Each row below holds a small network's activations on one input, seen along a few directions.
Each table varies a few parts of the input and shows all the possible inputs, shuffled.
A made-up example of a description, with smaller parts first: line(6) and (point or line(11) or (values(3) and ring(8))).
Shared parts are said once, and a part with two or three values counts as separate values.

Other details of the inputs vary at random and push rows far along two fixed directions, the same in every table; ignore that.
These rows show it; all are for the same input, with only those details redrawn:
[  9  -2   4  -2  -5  -9   9  29  -3   1   6  -3 -13   0   8  -5]
[ -1   7  -7  -2   1   3  -5 -36  -2  -7 -10  -2   6  -1 -16   0]
[ -1   7  -7  -2   1   3  -5 -36  -2  -7 -10  -2   6  -2 -16   0]
[ 6 -5  0  0  0  4  3  9  1  5  3  1  3 -1  0 -3]
[  9  -3   4  -1  -5  -7   9  29  -3   2   6  -2 -10  -1   8  -5]

Table:
R1: [  4   9   4   1  -8 -20  13  29 -15 -10   0  -6 -34  -2   9  -6]
R2: [  0  11  -2  -6  -5 -18  -1 -16  -4 -14  -5 -10  -1   3  -7  -4]
R3: [ 3 -9  7  1  1  2  5 26  9 11 10  8  5  2 11 -1]
R4: [ -1  22   4   6 -14 -25  13  29 -18 -17  -4 -13 -52  -4  10  -2]
R5: [ -7   9  -1  -8   4  -8 -10 -37   4  -6  -8   0  14   5  -9   1]
R6: [  4 -33  -3  -5  13  22 -19   8  23  24  11  17  48   8   5  10]
R7: [  8   0   4   0  -8 -13  11  29  -2  -5   7  -5 -15   1   8  -5]
R8: [ -9  12 -11  14  -1  13  -5 -33  -3  -9 -14  -2  -3  -5 -14   4]
R9: [  7 -18   7  -5   5   8   0  27   7  19  15   2  23   2  13  -2]
R10: [ -1   7  -7  -2   1   3  -5 -36  -2  -7 -10  -2   6  -2 -16  -1]
R11: [ -5  14   7   6  -6 -12   7  27  -8  -2   0   0 -35  -4  14   2]
R12: [ -7   9  -2  -6   4   0  -7 -37   2  -3 -10   5   4   0 -11   2]
R13: [-10   6  -4   1   5   8  -5 -36  -6  -6 -10   0   0  -3 -13   3]
R14: [ -6   5  -3  -6   2   3  -4 -38  -2  -6  -7  -3   5   0 -13   2]
R15: [  7 -23   6  -1  13  20  -6  26  18  32  15  15  39   2  13  -1]
R16: [ -5  17   6   6 -12 -19  14  27 -12 -16   2 -13 -45  -3  13   1]
R17: [-15  14  -5  11   3  10  -7 -34   1  -4 -13   5  -3  -4 -10   8]
R18: [ -1   0   7   2   2  -4   6  27  -3   6   4   7 -14  -1  13  -1]
R19: [ -5  16   7   4 -10 -18  12  27 -15 -12   1 -11 -46  -5  14   1]
R20: [ 14 -56  -9   5  18  52 -20  29  32  45  22  22  78   4   5   9]
R21: [-10   5  -5   4   3   7  -3 -36  -3  -9  -8  -1   2  -1 -13   3]
R22: [  3  -4   8  -3  -6 -10  11  28  -1  -2  11  -5 -12   3  11  -3]
R23: [ -1   8  -6  -7   2  -5  -8 -35  -2  -7 -10  -6  13   1 -14  -2]
R24: [  6 -14   7  -4   1   1   3  27   6  10  15  -1  16   4  13  -3]
R25: [ -5   7  -9   8   2   7  -3 -34  -4 -10 -12   0   3  -2 -16   0]
R26: [  7 -32   1  -8   5  12 -10  27  14  16  16   5  31   8  11   8]
R27: [ -2   1   7   4  -1  -7   8  27  -1   1   4   5 -15   1  12  -1]
What do these inputs look like to the network?
> values(3) and (point or (values(2) and line(4)))
Changing only the values(3) part turns R23 into R15. The same change can be made to R8. Which row results?
> R17
Which other rows agree with R24 in the values(3) part? List them by row number.
> R9, R13, R14, R16, R19, R21, R22, R26
Which other rows does R10 become when the line(4) part takes its other values? List them by row number.
> R1, R4, R23
Which other rows does R5 become when the line(4) part takes its other values? List them by row number.
> R3, R17, R27

Table:
R28: [ 31 -14   4   3  -9   6  28  60 -16  12  14  -7 -18 -11   5 -22]
R29: [ -1 -25  -7 -11   7  18 -14 -30   6   3   4  -1  35   5 -12   9]
R30: [ 14   1  16 -10  -8 -31  21  55   1   2  18  -6 -11   6  21 -17]
R31: [-12  26  -4   1   0  -7   1 -51 -12 -18 -22   6 -28  -6 -20   0]
R32: [ -8  15  -9 -18  -6 -29 -20 -45  -1 -27 -15 -12  -2  11 -14  11]
R33: [ -4  23  -8 -19  -3 -37 -18 -46  -3 -24 -22  -5  -4  10 -16   2]
R34: [  3 -14  -1 -18  16   8 -17 -31  12  16  -3  17  39   6  -9   1]
R35: [ 13  20 -21   8 -12   0   3 -42 -19 -22 -23 -18  -9 -11 -35 -12]
R36: [  8  27  -8   4  -9   0  14 -48 -20 -18 -15 -23  -7 -13 -29 -21]
R37: [  3   0  21 -19  -8 -38  12  53  -1  -3  21 -14 -18  10  31  -4]
R38: [ -4  -1  15  -2  -4 -13  11  56  -7   5  12   3 -42   0  29   6]
R39: [  5  -5  10   9  -5  -2  21  58 -10   3  11   2 -40  -4  19  -3]
R40: [  2  18 -12 -11  -7 -28 -11 -45  -3 -27 -20  -6  -1   7 -24  -1]
R41: [-12  24 -15  15  -6   1  -5 -45  -9 -26 -24  -5 -24  -4 -21   7]
R42: [-12  30 -13  11  -4  -7  -6 -47  -7 -21 -27   3 -23  -5 -21   4]
R43: [-17  30  -2  11  -4  -1   6 -50 -11 -22 -16 -10 -22  -6 -15  -2]
R44: [  8 -12  16 -25  -7 -34   8  57  -3  -1  18  -5 -22  11  27   1]
R45: [ -6   9 -14 -11 -10 -21 -15 -44  -7 -33 -13 -20  -2   8 -18  11]
R46: [-21  26 -10   5  -3  -9 -16 -46  -5 -22 -22  -3 -25   0 -11  17]
R47: [-17  34  -8   4   0 -15 -13 -46  -7 -17 -28   4 -23  -2 -13   7]
R48: [ 15 -49  -7   0  24  57 -16 -12  31  46  12  33  85   1 -12   0]
R49: [ 18 -11   3  -4 -15 -27  11  64  -2  -9  13 -11 -17   9  16  -5]
R50: [ -7   5  14  11  -9  -8  19  55  -9  -3  18 -13 -35  -4  28   0]
R51: [-19  20 -15  12  -6  -1 -12 -44 -10 -28 -19 -12 -24  -3 -16  16]
R52: [  9 -42  -5   9  20  59 -10 -12  30  39  17  15  87   1  -8  -3]
R53: [-8 -3 16  9  2  7  8 47  5 18 17  4 -9 -2 30  3]
R54: [ 17 -16  11 -14 -10 -24  18  57  -7  -3  17  -7 -20   7  17  -8]
R55: [  7 -22  11  -6  -2  -2   9  49   6  10  27 -12  16   5  22  -3]
R56: [  9   5  21 -18  -4 -41  13  54   0   4  16  -5 -13   9  29 -13]
R57: [ -6 -45  -9  21  23  78 -16  -8  21  42  13  24  57  -9  -4  16]
R58: [ -3 -31  -3  13  30  65 -18 -10  24  53   4  40  59  -8  -1   8]
R59: [ -8 -20   1  20  28  62 -14 -12  27  51   7  32  65  -8   3   2]
R60: [  3  -2  12  17   3  14  18  47   6  22  14  12  -2  -7  20 -10]
Changing only one part turns R48 into R30. The same change can be made to R44. Which row results?
> R37
What do these inputs look like to the network?
> values(3) and (point or (values(2) and ring(5)))
Which other rows agree with R45 in the values(3) part? List them by row number.
> R32, R33, R35, R40, R41, R42, R46, R47, R49, R51
A walk changes only the ring(5) part. It starts at R58 and steps to R31. List the rest of the walk in order.
> R39, R57, R38
Which other rows does R37 become when the values(2) part takes its other values? List them by row number.
> R53

Table:
R61: [-10   2   9   3   0  -9   2  32   2   5   3  14 -25   2  20   9]
R62: [  9 -11   3   1 -12  -2  13  33 -11  -8  14 -19 -15  -1   8  -2]
R63: [ 16   2   8 -14  -1 -23   5  32  -1   8   2   6  -7   2   9 -12]
R64: [ 16  -2  12 -15  -6 -25  15  30   1   3  13  -7   5   4   9 -17]
R65: [  1 -14 -18  27   5  52 -10 -17   9  13  -5   6  28 -11 -15   8]
R66: [-18   7   2  20   6  21  -1   3   2   9   2   6  -7  -9   9  10]
R67: [  7  -4  -5 -14 -11 -25  -1  -4  -5 -22   1 -19   3  10  -7  -1]
R68: [ -7  38   3 -10 -10 -29  16 -55 -26 -32 -17 -24 -34  -5 -20 -14]
R69: [ -9 -17  -3  -5  18  25 -27 -24  22  25  -1  21  46   7   0  15]
R70: [ 11   5   6   4  -1  -8  13  34  -3   7  -1  14 -21  -3   7 -12]
R71: [-10  -1  16  -2  -1  -4  12  28  -4   0  17 -10 -17   0  23   2]
R72: [  5 -22 -19  13   9  37 -16 -17  14  12  -7  18  29  -2 -18  11]
R73: [  0  -3  -7  26  13  50   1 -21   7  26  -6  16  30 -15 -13  -7]
R74: [ -7  26 -21 -19  -8 -35 -23 -83 -15 -43 -34 -15 -15   7 -36   9]
R75: [ -3  -5  16 -15  -2 -25   2  29   7  -2  17  -8   0  13  23   1]
What do these inputs look like to the network?
> values(3) and ring(5)
Changing only the values(3) part turns R70 into R72. The same change can be made to R63. Which row results?
> R74
A walk changes only the ring(5) part. It starts at R71 and steps to R66. List the rest of the walk in order.
> R61, R69, R75
Which other rows does R64 become when the values(3) part takes its other values? List them by row number.
> R67, R75
